Each row below holds a small network's activations on one input, seen along a few directions.
Each table varies a few parts of the input and shows all the possible inputs, shuffled.
A made-up example of a description, with smaller parts first: one of 8 places around a ring, together with either a single point or (one of 2 separate values, together with one of 4 places along a line) or one of 9 places along a line.
Shared parts are said once, and a part with two or three values counts as separate values.
(in the rows, 128 means zero)

Other details of the inputs vary at random and push rows far along two fixed directions, the same in every table; ignore that.

Rows:
x1: [160 119  87 168  87  87 118 146  93  92  99]
x2: [120 127 129  74 182 125 109  97 169 139 152]
x3: [129  74 119 176  99 146 208 161  81 123 125]
x4: [168 109 123 185  87 134 132 156 102  77 111]
x5: [105 122 137  75 162 189 192 123 145 179 143]
x6: [ 66 112 143  72 139 146 189 121 139 123 149]
x7: [150  95 129 173  74 186 192 174  84 108 115]
x8: [109 127 164  67 131 175 129 115 121 175 149]
x9: [199 126 117 210  95  84  60 107 116 114 106]
x10: [ 60 109 144  73 133 175 220 130 127 138 146]
x11: [ 65 104 143  70 140 141 184 127 140 125 153]
x12: [192 115 102 194 145  98 112 126 121 125 112]
x13: [183 118  85 196 133  91  98 131 105 119 152]
x14: [130 217 162  92 173  45   5  61 177 113 127]
x15: [103 108 155  72 111 177 138 118 144 173 155]
x16: [183 120  81 206 119 128 143 135  87 135 136]
x17: [ 78 126 167  63 112 202 201 157 135 132 141]
x18: [ 46 120 142  72 146 176 161 152 129 132 133]
x19: [102 121 119  75 152 177 172 125 131 168 182]
x20: [133 199 130  94 206  53  45  59 200 104 125]
x21: [ 86 142 121  58 125  99 116 129 146 113 134]
x22: [ 42 107 135  74 135 214 193 152 113 141 131]
x23: [130  87 118 178  98 150 213 156  79 123 118]
x24: [125 199 160  96 154  43  19  73 203 115 131]
x25: [203 136 108 230 117  80  81 127 129 119  85]
x26: [ 73 135 133  47 122 132 160 144 136 134 134]
x27: [190  73 106 201 101 133 121 145 110 143 112]
x28: [ 45 126 137  69 151 169 141 136 136 119 133]
x29: [118 160 151  93 163  89  78 105 196 141 126]
x30: [185 128  89 213 124 118 140 144  91 135 135]
x31: [114 166 125  97 171  97 107 112 160 139 169]
x32: [148 105  94 166  77 136 179 173  72 126  98]
x33: [ 65 156 131  89 171  88  62 115 162  82 125]
x34: [190  90 108 201 105 132 119 136 114 138 105]
x35: [153  84 134 173  71 180 193 186  82 112 119]
x36: [207 157 128 220 112  69  54 121  93 120  95]
x37: [132 183 131  85 208  53  37  62 203 103 136]
x38: [126 201 143 100 183  45  25  66 216 109 116]
x39: [147 101  90 165  74 141 178 163  72 122 101]
x40: [ 56 153 138  86 157 142 127 133 140 112 119]
x41: [195 120 129 201 100 113  97 142  80 145 111]
x42: [191 122 128 186 111  91  56 118  94 128 117]
x43: [ 99 133 161  76 110 189 165 125 142 184 139]
x44: [184 133 122 194  93 113  93 113 116 130 106]
x45: [ 79  98 161  57 103 208 196 162 131 130 154]
Each input here is: one of 5 places around a ring, together with either one of 4 separate values or one of 5 places along a line.
- The inputs of x34 and x25 match in every part but the place on the ring of 5. If x37 is changed in the same way as x34 into x25, which row does it become? => x5
- The inputs of x28 and x33 match in every part but the place on the ring of 5. If x19 is changed in the same way as x28 into x33, which row does it become? => x13
- Change only the place on the line of 5 in x44. List by row number the other rows that result. => x14, x16, x20, x38
- Which other rows agree with x35 in the place on the ring of 5? List them by row number. => x3, x12, x18, x24, x26, x29, x31, x41

Rows:
x46: [ 94 135 131 107 160 146 123 120 137 142 129]
x47: [160 112 105 186  79 110 116 153  93 101 101]
x48: [ 93 103 127  81 116 211 217 158  85 186 146]
x49: [129 107 129 133  99 148 133 169 107 115 109]
x50: [140 106 124 178  86 123 139 147 103 112 102]
x51: [106 139 116 115 146 131 117 122 118 142 132]
x52: [129 185 132 130 159  73  77  98 170 107 112]
x53: [114 131 143 100 118 156 171 135 126 137 149]
x54: [ 85 136 140  77 148 150 132 123 136 134 162]
x55: [143 157 127 133 175  50  60  89 184  90 119]
x56: [134 160 144 132 163  82  76 100 166  88 125]
x57: [176 125 109 210 135 109 107 132 109 111  89]
x58: [ 95 168 159  72 155 115 118 100 181 113 146]
x59: [161  98 152 162  88 176 136 145 107 180 130]
x60: [139  78  94 153 112 155 167 150  90 151 140]
x61: [163 108 113 203 122 118 109 134  99 100 120]
x62: [160 134 108 174 110 124 144 142  99 133 113]
x63: [126 126 114 132 158  95  94 107 152 115 132]
x64: [144 130 135 167 101  74 101 117 106  95  93]
x65: [112 139 139  95 133 132 139 130 122 129 153]
x66: [158 124 142 102 111 156 110 112 128 168 131]
x67: [ 86 162 137  38 169  91 110 101 175 135 161]
x68: [ 84 124 145  50 144 166 185 119 173 157 154]
x69: [169 112 103 167 106 112 153 140 115 129 127]
x70: [100 100 134 101 106 196 165 157 119 131 126]
- What do these inputs look like to the network? => either one of 2 separate values or one of 5 places along a line or (one of 3 separate values, together with one of 6 places around a ring)
- Change only the choice among 3 separate values in x57. List by row number the other rows that result. => x55, x56
- A walk changes only the place on the line of 5. It starts at x70 and steps to x49. List the rest of the walk in order. => x47, x50, x64

Rows:
x71: [117 128 116 106 135 107  76 124 142 116 129]
x72: [ 60 146 140  29 173 139 148 112 168 137 166]
x73: [132 128 129 136 103 117 122 139 105 116 118]
x74: [140 140 122 147 119 123 123 134 112 140 123]
x75: [ 60 109 145  66 148 215 195 140 133 164 148]
x76: [140 139 124 147 119 123 123 133 112 141 123]
x77: [138 130 121 137 108 107 129 135 105 129 133]
x78: [142 135 111 149 136 122 131 128 113 137 124]
x79: [162 125 136 148 124 141 108 127 127 144 131]
x80: [107 144 127 121 151  92  98 116 148  95 135]
x81: [131 157 123 122 162  72  94 103 172  97 127]
x82: [139 131 119 137 108 107 129 135 106 128 133]
x83: [109 175 160  57 167 104  74  84 191 136 154]
x84: [131 172 137 110 133  70  87 102 166 110 128]
x85: [144 118 115 150 134 118 144 130 134 117 125]
x86: [135 149 132 145 122 114  97 129 122 119 108]
x87: [115 113 148 103  97 171 173 147 121 142 123]
x88: [126 124 120 160 140 135 124 131 120 118 118]
x89: [ 66 144 141  28 153 146 162 116 150 154 167]
x90: [134 115 128 154 128 122 138 135 135 108 120]
x91: [134 137 132 147 114 132 115 137 112 128 110]
x92: [142 135 109 148 137 123 131 128 114 136 124]
x93: [125 115 115 151 129 121 131 136 119 105 130]
x94: [146 111 124 153 136 129 115 119 125 149 121]
x95: [135 119 140 147 112 126 129 136 129 106 109]
x96: [136 110 125 158 125 129 145 138 132 110 119]
x97: [142 129 137 140 101 123 129 136 126 116 109]
x98: [149 128 114 144 121 114 144 124 128 126 127]
x99: [138 126 110 154 148 128 131 129 118 127 122]
x100: [120 145 141 108 164 101  81  94 163 141 129]
x101: [127 128 132 154 124 138 115 133 115 117 109]
x102: [148 132 127 142 103 115 135 129 126 129 124]
x103: [133 128 128 136 104 117 122 139 106 116 118]
x104: [136 118 106 145 136 114 136 133 116 115 135]
x105: [127 128 130 154 124 139 116 134 116 116 109]
x106: [125 120 127 143 114 124 122 138 112 104 119]
x107: [ 85 176 136  68 193 100  92  94 180 121 141]
x108: [125 119 128 144 113 123 122 137 111 104 119]
x109: [136  93 142 113 109 201 180 141 112 177 149]
x110: [141 126 106 139 124 108 137 130 109 125 136]
x111: [113  85 116 108 109 175 146 154 106 148 135]
x112: [128  97 141 105 116 181 171 128 123 173 147]
x113: [149 128 112 144 121 114 144 125 129 125 127]
x114: [135 120 138 147 112 127 130 136 130 105 108]
x115: [126  98 147 101 117 211 175 145 119 181 149]
x116: [159 115 128 145 120 127 121 116 128 142 132]
- What do these inputs look like to the network? => one of 2 separate values, together with either a single point or one of 4 places along a line or (one of 3 separate values, together with one of 6 places around a ring)
- The inputs of x92 and x78 match in every part but the choice among 2 separate values. If x106 is changed in the same way as x92 into x78, which row does it become? => x108
- Change only the choice among 2 separate values in x85. List by row number the other rows that result. => x81
- Change only the choice among 3 separate values in x92. List by row number the other rows that result. => x110, x113
- Change only the place on the line of 4 in x116. List by row number the other rows that result. => x83, x94, x115
- A walk changes only the place on the line of 4. It starts at x100 and steps to x112. List the rest of the walk in order. => x109, x79
